These are the activations of a small neural network, seen along a few directions. Each row is one input.
Each table varies a few parts of the input and shows all the possible inputs, shuffled.
A made-up example of a description, with smaller parts first: ring(8) and (point or (values(2) and line(4)) or line(11)).
Shared parts are said once, and a part with two or three values counts as separate values.

Other details of the inputs vary at random and push rows far along two fixed directions, the same in every table; ignore that.

Rows:
x1: [-31 -26 -27  -4 -37   4  -9 -39 -15 -32 -13]
x2: [ 14 -23  21  25  10  30  -3  15  -5   8  10]
x3: [-25  -6 -20   3   0   1 -26 -10  12  -5  -3]
x4: [ 10  42   4 -11   1 -50  -3  19 -18 -10  21]
x5: [ 23  31  16 -28 -24 -24  15  20 -38 -11  20]
x6: [-12 -13 -13  -9  -9  10  12 -23  11 -10 -20]
x7: [ 30  25   2 -20  -9 -53  15  19 -14  -9  12]
x8: [  8 -26  27  20  10  28   1  17   1  12  13]
x9: [ 26 -19  12  14  17  17  -6  19  21  16 -10]
x10: [ 5 12 18 14 28 37 -4  6 13 16 -3]
x11: [-26 -21 -22  -4 -11 -12 -19 -13  12 -18 -19]
x12: [  6   4   8  35  25  21 -12   8  18  14   9]
x13: [ 30  33   1 -14 -13 -47  23  11 -12  -8  16]
x14: [-39 -30 -25  -8 -38   4  -4 -30 -10 -32  -9]
x15: [-29   3 -13 -11 -17   7 -21 -12  14 -15 -26]
x16: [-31   3 -30   4 -13   5 -15 -25  13 -12  -2]
x17: [28 -7 11 15 10 28  2 11 23 21 -8]
x18: [ 23 -25   5  22  22   9  -7  15  20  16   1]
x19: [ -9 -17 -30   0 -15   1  -1 -22  17  -4  -3]
x20: [14  2 15 20 25 32  9  1 15 15  0]
x21: [  8  50  -3 -17   8 -37  11   4 -24  -4  33]
x22: [  6 -28  35  15  12  21  -1   9   5  20  12]
x23: [ 14 -26   6  12  30  10   1   7  12  12   0]
x24: [-40 -15 -22 -32 -19   0 -12 -26   6 -25 -38]
x25: [ 10 -23  29  14   7  33   1  19   1  13   8]
x26: [20  7 13 22 11 34  0  7 23 19 -3]
x27: [  2   0  21  14  35  25 -13  14  10  12  -6]
x28: [ 29  31  -4 -12 -11 -50  22   9 -13  -6  22]
x29: [ 22 -20  19  28  11  31  -9   6 -10   8   6]
x30: [-49   1 -26  -7 -16   3  -1 -40   7 -30 -21]
x31: [-37 -17 -26 -19 -29  -8 -18 -22  13 -28 -36]
x32: [  8  41   0  -9 -21 -42  25  26 -40  20  -1]
x33: [  0 -13  -6  33  14  18   0  19  -8  50   0]
x34: [  5 -30  30  16  14  19  -2   8   4  21  18]
x35: [-39 -23 -39 -17 -23 -13 -24 -26  11 -22 -19]
x36: [ 21 -22   7  24  14  31 -15   4 -11  16  19]
x37: [ 31  35  14 -24 -24 -24   9  11 -43 -11  16]
x38: [-36  -6 -43  -4 -31   0  -3 -42  16 -20  -8]
x39: [17  0 10 34 16 23  2  4 22 14  4]
x40: [ 13  48  10 -18  -5 -43  -2  22 -16 -10  11]
x41: [ 11 -19  29   8   4  38  -1  19   2  16   6]
x42: [-47   5 -24 -13 -20   9  -2 -38   7 -29 -26]
x43: [-51  -1 -31  -6 -14   1  -3 -41   6 -29 -15]
x44: [ 15  29  10 -26   8 -51   8  18 -24 -11  11]
x45: [ 17 -20  12   4  24  18   2  10  13  12 -11]
x46: [ -6 -17 -14 -15 -19   5  -6  -9  18  -9 -28]
x47: [10 -4  9 28 30 24  8 -2 14 15 10]
x48: [-41  -8 -40 -12 -20   4   4 -47   9 -20  -8]
x49: [-10 -10 -13 -16 -12  14  11 -22  12  -7 -23]
x50: [-46 -34 -19 -23 -36  -2  -6 -37  -1 -15   0]
x51: [  3 -28  19  19   9  23  -1  13  -1  10  17]
x52: [15  4  9 25 10 27  2  3 22 13 -2]
x53: [ 13  54   5  -6  -6 -41  10  12 -15 -11  20]
x54: [ 16  22  -1 -22 -19 -36  11  12 -41 -10  38]
x55: [ -3 -11 -13   1 -17   8   4 -14  19  -6 -19]
x56: [ 24  21  -6 -31   5 -49  16  12 -22  -2  25]
x57: [ 17  33  12 -32   5 -45   8  20 -24 -10   6]
x58: [  6  43  12 -19  10 -44   7  15 -24 -12  16]
x59: [ 14  27   6 -25  11 -53   6  17 -25 -10  17]
x60: [ 20  31   7 -19  -3 -54   1  24 -17 -11  10]
x61: [-33 -22 -42 -19 -20  -2   6 -43   9 -18 -13]
x62: [  7 -29  15  16  13  28  -5  15  -1  19  26]
x63: [ 18  46   6 -14  -1 -38  29   2 -19 -10  21]
x64: [ 18 -18   7  21  30  19  10   2  14  17   6]
x65: [ 11  14  15  22  17  34 -12  11  20  16  -4]
x66: [  1 -10   6  37  11  17   6  22  -6  42 -13]
x67: [12 -2  3 33 15 19  0  0 21 13  9]
x68: [-29 -21 -26 -33 -25   2   2 -30  10 -24 -37]
x69: [  3   3  21   8  32  30 -15  14  11  15  -8]
x70: [ -1 -13   1  39  14  15   4  20  -7  44  -7]
x71: [ 10 -21  37   3   6  32  -2  11   6  24   5]
x72: [ 25  23   6 -27   3 -49  22  14 -21 -10  12]
x73: [  5  -2  15  27  26  16 -20  17  17  11  -2]
x74: [-37   1 -26 -20 -28  14   9 -42  11 -23 -28]
x75: [ 23 -25  -2  16  22  12 -11  15  19  22   8]
x76: [ 20 -16  12  19  27  21  11   3  14  16   0]
x77: [ 23  38  10 -31  -9 -44  -1  26 -16  -6   4]
x78: [ -1  -6  14  21  40  17 -15  11   9  12   5]
x79: [-29   9 -17   2 -19  10  -9 -21  15 -18 -19]
x80: [-17 -21  -4  -4 -26  19  -2 -12  -8 -18 -10]
x81: [  6  41   0 -23  13 -44   0  13 -26  -4  28]
x82: [ -9 -17  -6   0 -25  19  -8 -20 -13 -18 -14]
x83: [ 14  23  29 -31 -20 -37  18  13 -28  -3  25]
x84: [-48  -7 -33  -9 -45   4   5 -19 -10   5 -45]
x85: [  8 -20   6   9  39  14 -17  13   8  20   7]
Each input here is: line(5) and (point or line(4) or (values(2) and ring(6))).
Changing only the line(5) part turns x60 into x35. The same change can be made to x73. Which row results? -> x3
Changing only the line(5) part turns x54 into x14. The same change can be made to x36. Which row results? -> x1
Changing only the line(5) part turns x67 into x39. The same change can be made to x43. Which row results? -> x30
Change only the line(4) part in x5. List by row number the other rows that result. -> x37, x41, x71
Change only the line(5) part in x65. List by row number the other rows that result. -> x12, x16, x53, x79
Change only the values(2) part in x6. List by row number the other rows that result. -> x55
Change only the values(2) part in x26. List by row number the other rows that result. -> x74
A walk changes only the ring(6) part. It starts at x61 and steps to x56. List the rest of the walk in order. -> x85, x81, x21, x48

Rows:
x86: [ 7  1 11  5 19  9 -6  7  9  2  0]
x87: [  5  18  -7 -10  -1 -30   6   7  -6  -3   4]
x88: [  7  22   3 -16   0 -23   3   4  -7 -10   1]
x89: [-1 19  3 -1  2 -6  2  6 -2  5  1]
x90: [  9 -15   8   8   9   6  -2   8   1  11  11]
x91: [  6  19   7 -12 -18 -16  11   6 -13  -3   7]
x92: [ 13 -23  12  19  17  17  -4  11   6  20   6]
x93: [  8  21  -1 -16  -1 -24   3   6  -7  -7  -1]
x94: [ 3 18 -3  8  2 -7 -7  5 -6 -1  7]
x95: [-33 -39 -17  12 -21  43  -7 -33  25  -7 -28]
x96: [ 10 -12  12  27  11  26 -11  12  -1  15   8]
x97: [ 4 -1  9 22 26 24 -2  8  9 22 -1]
x98: [-43 -22 -31 -24 -38 -10  -5 -37  -1 -32 -14]
x99: [  4  18  -3 -13   2 -27   1   2  -6  -8  13]
x100: [ 12 -21  17  14  20  23  -8  10   6  12  11]
x101: [ 17 -19  14  14  15  23  -5  15   6  18  -3]
x102: [-43 -40 -15  10 -18  41 -12 -27  18  -3 -30]
x103: [  9 -11   7  20  28  15  -9   9  16  17   6]
x104: [ 10 -11  16   3  10  12  -3   8  -1   3   4]
x105: [  5  17  -6 -10   0 -31   4   3  -6  -3   8]
x106: [  9  30  -2  -8  -9 -18  11   0  -2  -6   5]
x107: [ 12  23   0 -10 -17 -19  19   0 -20  -6  14]
x108: [  5  17   0  -7 -11 -15  17   0 -22  -2  12]
x109: [-46  -1 -39 -14 -31  -5   3 -42   2 -28 -24]
x110: [ 15 -21  12  16  15  20  -3  15   6  20  -1]
x111: [-40 -18 -25 -27 -39  -6  -3 -35  -3 -34 -26]
x112: [ 9  2 14 21 18 25 -5 10 18 18 -3]
x113: [  7  19  -6 -12  -2 -28   5   8  -6  -4   1]
x114: [ 11  10   5 -18 -11 -20   7   7 -17  -6   3]
x115: [  8   6  -1 -12 -11 -26  10   8 -16  -2   8]
x116: [14 -8  8 16 24 19 -9 14 16 17 -7]
x117: [ 8 20 -3  4  2 -3  9 -2  0  1  5]
x118: [  6 -12  15  20  16  27   1   9  -1  23   3]
x119: [  4  20   2 -16   3 -23   2   4  -7 -13   9]
x120: [-40 -38 -22   7  -1  32 -21 -32  30 -13 -25]
x121: [  8  14   7 -21  -9 -25   7   6 -19 -13  16]
What do these inputs look like to the network? -> values(2) and (point or ring(6) or ring(11))
Changing only the values(2) part turns x108 into x109. The same change can be made to x118. Which row results? -> x97

Rows:
x122: [53 25 34 17 12  3 11 41 -9 36 24]
x123: [-10 -24  -8  -1  -4   2  -7  -2  -1   4 -11]
x124: [ -6 -21  -2   0  -6  10  -2 -13   6  -9   5]
x125: [50 31 37  8 42 -2 16 36 -9 21 17]
x126: [ -3  28   6 -16 -11 -18  10  -4 -29   0  21]
x127: [ -8 -12  -4   1 -17  12  10  -7  10  10 -12]
x128: [ -7 -11 -17   0   8   2  -9 -13  14  -4  -4]
x129: [ 29 -14  23  31  50  24 -15  32  17  37   2]
x130: [  4  22   4 -22  -3 -35  -1  13 -12 -10   2]
x131: [ 16  38  -1 -13 -15 -20   4   7 -12 -12   0]
x132: [ -8 -21   3  -2  -8  11  -5 -10   6 -10   3]
x133: [ -6 -11 -11   1   7   4  -7 -14  17  -9  -2]
x134: [  8  17   5 -21 -13 -26  28   4 -17  -1   5]
x135: [-14 -12  -6  -3   5   0 -13   0   9  -2 -19]
x136: [ 13  11  -1 -17 -10 -30  11   0 -16 -11  23]
x137: [-14 -10   2  -4   2   6 -14  -2  12 -10 -12]
x138: [-12 -12  -6  22 -11   5   2 -15  -1   1  -4]
x139: [  7  10   4 -21 -11 -34   5  15 -24  -3   6]
x140: [ 17  25   3 -13 -27 -16   9   7 -23  -9   6]
x141: [ 36 -19  45  29  39  35  -9  35   9  30  21]
x142: [-10 -13 -16   0   8  -1 -11  -6  10   0 -13]
x143: [ 12  37  -3 -13 -19 -25   8   7  -5  -1   0]
x144: [-10   0  -8   1  -7   8   5  -8  21   7 -18]
x145: [ 14  34   2 -18  -6 -19   9   2 -17 -17  -1]
x146: [ -7 -24 -14   2  -2   3  -5  -8   1   1  -2]
x147: [ -4  40   3 -16   0 -22   5  -4 -18  -3  15]
x148: [-13 -10   3  -3   2   7 -12  -6  15 -13  -8]
x149: [-11  -4  -5  -3   3   8   9 -10  16   1 -19]
x150: [-13 -22   6  -4  -9  10  -9  -2   1  -7  -6]
x151: [-19   3 -15  11   2  11  -4  -8   9  -2  -4]
x152: [ 40 -13  36  34  35  50  -2  26   2  29   6]
x153: [ -5 -23 -13   0  -2   6  -4 -12   3  -1   2]
x154: [-16 -10 -12  17 -10  11   3  -7  -1   0   0]
x155: [ -8 -25 -13   0  -3   3  -5  -5  -2   3  -7]
x156: [-21   5 -10   6   4  14  -6 -12   7  -1  -3]
x157: [ -9  -8   0  -2   3   7 -10 -10  17 -13  -2]
x158: [-17  -9 -11  11  -9  15   2  -7  -2   1   2]
x159: [ -6  -9  -6   0   5   6  -8 -13  17 -12  -1]
x160: [ -8 -12 -18   2   8   0 -10  -9  12  -2  -8]
x161: [ -6 -14   2  -3  -3  17  10 -11  -3  -5 -14]
x162: [-12 -23   2  -4  -8   7  -9   0  -1  -3 -11]
x163: [  4  33  -4   3  -6 -36  10  -3 -12  -7   8]
x164: [  1  35 -10  -1  -6 -30  11   6 -12  -8  12]
x165: [-20  -7  -6   6  -7  18  -1 -11  -5   2   3]
Changing only one part turns x156 into x165. The same change can be made to x144. Which row results? -> x127
What do these inputs look like to the network? -> values(2) and (line(5) or ring(6) or ring(11))
Change only the ring(11) part in x139. List by row number the other rows that result. -> x123, x124, x132, x136, x141, x146, x150, x153, x155, x162
A walk changes only the ring(11) part. It starts at x133 and steps to x128. List the rest of the walk in order. -> x160, x142, x129, x135, x130, x137, x148, x157, x159
